These are the activations of a small neural network, seen along a few directions. Each row is one input.
In each table, some parts of the input vary, and every possible input appears once, in random order.
Descriptions start from the smaller parts, as in this example, which fits no table here: one of 4 places along a line, together with either a single point or one of 9 places around a ring or (one of 3 separate values, together with one of 5 places around a ring).
Shared parts are said once, and a part with two or three values counts as separate values.
In the rows, 100 means zero.

Other details of the inputs vary at random and push rows far along three fixed directions, the same in every table; ignore that.

A family of inputs:
row 1: [124, 102, 113,  93,  94, 114, 112,  89, 128, 111, 102, 136,  99]
row 2: [ 88,  97,  98, 100, 114,  78, 130, 149, 106, 126, 112,  71,  78]
row 3: [120,  92,  93,  97,  76, 101,  96,  91, 108, 111, 103, 117, 105]
row 4: [113,  94, 103, 108,  85, 114, 105,  86, 130, 108,  98, 114, 105]
row 5: [121,  77,  86, 105,  57,  97, 107, 112, 127, 144, 117, 108,  95]
row 6: [ 78, 110,  95,  96, 131, 104,  80,  82,  77,  49,  76,  96, 101]
row 7: [108, 122, 123,  92, 133,  96, 124, 142,  86, 107, 128, 101, 104]
row 8: [122, 133, 133,  73, 132, 120, 132, 140,  85, 114, 148, 137, 121]
row 9: [ 67, 124, 116, 117, 172,  74,  78, 121,  70,  16,  95,  68,  88]
row 10: [ 69,  84,  71, 115,  82,  91,  89,  84, 100, 104,  80,  55,  90]
row 11: [ 95,  87, 112, 114, 107,  66, 112, 152, 107, 120, 118,  74,  76]
row 12: [107,  98,  98,  76,  70, 131,  75,  23,  74,  88,  75, 123, 115]
row 13: [ 78,  49,  71, 145,  51,  54,  81, 100, 119, 129,  75,  30,  68]
row 14: [110, 103, 106, 113, 105, 101, 106,  94, 123,  96,  95, 108, 100]
row 15: [ 95, 111,  95,  87, 102, 106, 110, 100,  90, 106,  98, 100, 107]
row 16: [ 79, 112, 111, 107, 121, 101,  72,  84,  72,  55,  95,  94, 113]
row 17: [ 98,  97,  80,  86,  77, 132,  72,  41,  91,  86,  75, 124, 122]
row 18: [127, 106,  98,  76,  90, 120, 118, 109, 107, 130, 111, 143, 116]
Description of these inputs: one of 3 separate values, together with either a single point or one of 5 places around a ring.
Question: Changing only the choice among 3 separate values turns row 6 into row 18. The same change can be made to row 1. Which row results?
Answer: row 14
Question: Which other rows agree with row 4 in the choice among 3 separate values? List them by row number.
Answer: row 5, row 8, row 10, row 16, row 17
Question: A walk changes only the place on the ring of 5. It starts at row 13 and steps to row 7. List the rest of the walk in order.
Answer: row 15, row 18, row 3

A family of inputs:
row 19: [126,  94, 113, 115,  87,  77, 124, 129, 115, 139, 117,  85,  90]
row 20: [ 83,  78,  99, 123,  76,  84,  59,  69,  81,  80,  87,  68,  96]
row 21: [111,  76,  65,  85,  67,  90, 128, 146, 119, 169, 112, 102,  87]
row 22: [ 95, 141, 117, 100, 152,  94, 103, 118,  64,  62, 110,  91, 119]
row 23: [110,  76,  82, 136,  69, 113,  61,  63, 152,  74,  83, 123, 110]
row 24: [ 68,  81,  77, 118,  92,  85,  93, 121,  92, 112, 101,  51,  92]
row 25: [ 52,  94,  75, 115, 103,  97,  65,  76,  69,  65,  78,  54, 104]
row 26: [ 81, 142, 117,  92, 161, 112, 120, 111,  85,  67,  99,  92, 111]
row 27: [140,  67,  76, 125,  72,  84, 115, 150, 188, 137, 111, 136,  84]
row 28: [101, 126,  94,  81, 106, 129, 102,  67,  80,  91,  89, 116, 128]
row 29: [ 64,  82,  84, 117,  96,  90,  99, 115, 106, 112,  96,  52,  83]
row 30: [109,  74,  79,  93,  33, 113,  74,  58,  87, 130,  98, 110, 116]
row 31: [ 90, 138, 130, 101, 160, 108, 119, 105,  94,  60, 102,  94, 104]
row 32: [116, 122,  92,  53, 112, 126, 115, 115,  81, 110, 115, 153, 123]
row 33: [132, 143, 119,  59, 125, 134, 145, 128,  91, 129, 136, 155, 135]
row 34: [109,  77,  74,  82,  71,  96, 136, 141, 133, 169, 109, 105,  80]
row 35: [110,  73,  79,  93,  32, 114,  74,  57,  87, 131,  98, 110, 117]
row 36: [ 97,  74,  83,  93,  56, 114, 114, 101, 120, 157, 107,  96,  95]
row 37: [127, 110, 101,  91,  85, 100, 123, 116,  99, 139, 120, 111, 114]
row 38: [108, 110,  88,  73, 100, 110,  80,  82,  64,  79,  94, 131, 120]
row 39: [ 86, 110, 137, 108, 128, 100,  81,  88,  79,  56, 105,  97, 100]
row 40: [122, 122, 126,  80, 139,  85, 114, 153,  82,  91, 132, 128, 100]
row 41: [ 79,  80,  74, 103,  81, 105,  69,  41, 100,  72,  51,  84,  84]
row 42: [107,  91,  93,  91,  83,  98,  66,  61,  76,  75,  79, 114, 103]
row 43: [123,  98, 103,  99,  66, 109,  88,  46,  94, 103,  85, 112, 114]
row 44: [138, 113, 123,  54,  87, 136,  95,  55,  90,  94, 100, 184, 118]
row 45: [ 73,  77,  98, 125,  94,  86,  98, 108, 115, 106,  98,  55,  74]
row 46: [110, 115, 107, 149, 148,  84, 103, 133, 156,  63, 101,  97,  97]
row 47: [ 89,  78, 122, 131, 101,  65, 109, 145, 118, 121, 122,  62,  67]
row 48: [ 93,  81,  98, 100,  65, 124,  84,  49, 105, 104,  85, 104, 100]
row 49: [ 97, 115, 132, 121, 136,  78, 117, 119, 106,  84, 106,  77,  85]
row 50: [ 92, 109,  91,  96, 130,  73,  99, 146,  75,  83, 112,  86,  96]
row 51: [ 74,  86,  97, 118, 109,  78,  64,  70,  88,  51,  62,  71,  75]
row 52: [130, 113, 131,  88,  92, 121, 112,  63, 105, 105, 101, 137, 111]
row 53: [113, 122, 103,  51, 117, 133, 123, 110,  93, 111, 110, 156, 116]
row 54: [ 94,  79, 104, 118,  76,  86,  72,  85,  86,  94, 100,  78,  97]
row 55: [ 87,  83,  91, 114, 111,  69, 121, 150, 126, 118, 102,  66,  61]
row 56: [ 89, 118, 119, 114, 140,  92, 126, 120, 113,  88, 103,  73,  86]
row 57: [ 76, 131, 105,  96, 143, 113, 107,  87,  87,  65,  84,  84, 109]
Question: What is each input in this table made of?
Answer: one of 3 separate values, together with either a single point or (one of 2 separate values, together with one of 6 places around a ring)
Question: Changing only the choice among 3 separate values turns row 57 into row 29. The same change can be made to row 37. Which row results?
Answer: row 30
Question: Change only the place on the ring of 6 in row 52. List by row number the other rows that result.
Answer: row 19, row 22, row 26, row 31, row 33
